Here are a small network's activations along a few directions, averaged over the inputs that share one value of a field.
Related values have similar rows: they may be neighbours, one step apart, or belong to one group.
In the rows, zero is written as 500.
Strong random noise was added to every row along 12 fixed directions; ignore it. To show where, here is one row again and again, with new noise each time:
[751 609 462 452 576 551 602 320 692 602 376 625 504 746 360 558 516 651
 472 558 511 599 728 341 406 396]
[466 411 469 437 396 395 527 534 408 415 453 463 648 388 518 366 590 519
 553 505 395 484 400 618 514 539]
[600 485 509 393 647 517 563 364 666 573 536 614 354 553 475 523 441 407
 499 547 532 500 488 390 422 445]
[354 549 541 380 369 492 365 639 553 429 319 348 209 326 395 692 757 624
 479 617 391 462 645 489 514 186]
[603 446 657 531 515 389 466 672  58 628 491 695 943 769 332 544 333 449
 621 444 431 302 646 368 472 859]
[522 530 382 303 487 556 352 397 404 418 456 395 549 282 458 522 471 554
 487 334 363 367 274 563 479 320]
[524 523 548 376 601 562 441 484 846 424 517 682 597 661 613 396 380 545
 485 457 491 459 359 512 531 519]
[644 668 268 413 510 500 498 434 415 588 599 415 721 431 306 521 420 406
 513 317 463 303 348 477 391 529]
[430 489 555 572 559 455 615 604 649 417 486 646 607 653 537 458 420 466
 646 479 551 434 546 501 484 675]
[315 304 608 327 344 359 523 457 777 388 448 629 579 569 515 311 594 681
 532 596 352 509 271 551 480 538]
[402 578 482 504 472 303 500 607 734 473 371 588 444 504 399 600 622 507
 537 548 372 358 547 509 373 408]
[430 456 426 689 647 185 414 446 573 636 435 544 620 458 570 475 723 332
 508 490 471 422 461 583 338 385]
[545 543 538 333 490 614 561 580 796 476 660 635 301 597 461 481 374 394
 395 623 529 535 433 418 551 556]
[457 268 540 117 270 332 274 437  38 573 547 429 667 236 293 446 550 511
 427 492 156 303 100 505 454 485]


Values of Kunes:
c1: [624 657 394 494 320 315 519 597 526 268 212 719 709 543 428 490 405 745
 475 387 115 399 569 633 416 587]
c5: [522 670 490 640 672 558 401 583 544 532 491 425 732 600 638 558 488 577
 629 334 575 370 610 528 504 620]
c10: [616 554 383 627 504 414 776 459 490 603 612 487 226 434 438 501 528 246
 370 680 557 632 555 545 443 533]
c6: [723 559 468 358 464 524 627 363 303 729 615 437 603 546 367 461 403 538
 491 541 538 531 562 369 449 602]
c7: [453 484 578 723 551 521 603 382 615 466 391 568 722 746 616 415 455 729
 574 415 669 591 614 533 517 528]
c8: [444 526 576 443 535 393 403 601 588 765 841 647 520 671 483 469 358 233
 293 583 492 381 243 424 472 751]
c15: [647 433 398 350 475 410 770 375 770 485 634 641 539 483 568 192 464 349
 483 607 450 592 270 585 471 648]
c2: [451 386 453 643 399 624 828 280 305 488 456 133 327 347 448 478 757 602
 682 598 731 775 667 481 497 463]
c12: [399 713 409 368 285 538 481 665 757 644 862 441 319 470 190 667 343 396
 369 523 484 330 315 337 421 614]
c9: [333 499 430 384 705 360 284 522 524 654 639 334 458 193 633 449 591 191
 527 405 543 172 190 614 443 385]
c11: [733 722 365 451 261 599 543 597 275 520 573 451 655 567 165 658 353 587
 425 448 349 411 522 398 509 685]
c4: [728 618 399 531 478 416 548 646 540 503 487 376 368 200 646 449 660 341
 437 654 465 606 614 654 586 385]
c3: [302 496 392 632 452 415 411 422 728 404 460 485 488 480 502 515 636 606
 521 403 493 498 372 531 434 391]
c14: [561 770 197 888 488 271 434 745 359 814 705 409 662 518 401 504 632 104
 244 476 589 448 601 565 412 620]
c13: [608 560 579 560 703 391 706 460 584 591 436 577 827 627 513 469 360 475
 834 385 600 281 599 428 383 723]
Each value of Kunes is a pair of two hidden parts, and every pair occurs once (5 first parts, 3 second parts).
c15 and c2 share the first part; c15 and c9 share the second. Which value has the first part of c9 and the second part of c2? -> c10
c1 and c5 share the first part; c1 and c14 share the second. Which value has the first part of c14 and the second part of c5? -> c8

Values of Fid:
g2: [499 350 544 455 445 314 553 520 365 518 565 548 515 387 560 387 515 372
 500 597 367 481 325 578 483 636]
g4: [612 501 547 354 467 738 504 490 395 615 755 373 398 502 482 466 393 446
 392 572 649 609 458 385 640 591]
g6: [409 181 569 866 552 397 426 314 377 504 498 632 659 594 752 321 571 477
 351 524 577 839 415 626 539 478]
g1: [265 339 593 642 424 417 442 536 277 587 614 455 381 464 440 584 544 404
 471 548 551 513 478 442 472 557]
g7: [245 272 658 551 456 443 332 416 284 482 361 509 740 606 465 515 568 713
 639 394 479 440 466 461 480 474]
g10: [465 622 235 599 419 526 440 532 520 497 665 270 476 257 497 474 604 344
 365 421 556 536 352 624 519 409]
g3: [414 401 489 621 516 615 553 305 620 456 555 652 305 664 395 567 340 486
 406 470 603 639 443 380 439 466]
g9: [440 534 557 533 524 408 421 668 711 558 555 455 426 458 699 403 663 415
 408 640 537 525 494 605 579 486]
g11: [498 344 369 534 449 389 605 204 447 754 587 326 639 514 413 304 795 486
 475 575 609 673 409 450 399 467]
g5: [635 554 592 387 457 551 594 650 807 512 506 729 526 849 453 399 510 533
 442 714 516 600 689 403 592 643]
g8: [198 472 470 718 505 500 599 518 556 301 487 466 306 382 563 613 415 494
 620 378 564 472 434 583 447 486]
Fid is arranged as 3 separate groups.
Which other values are in the same group as g10? Give them in the order they are listed. -> g6
Which other values are in the same group as g7? Give them in the order they are listed. -> g3, g11, g5
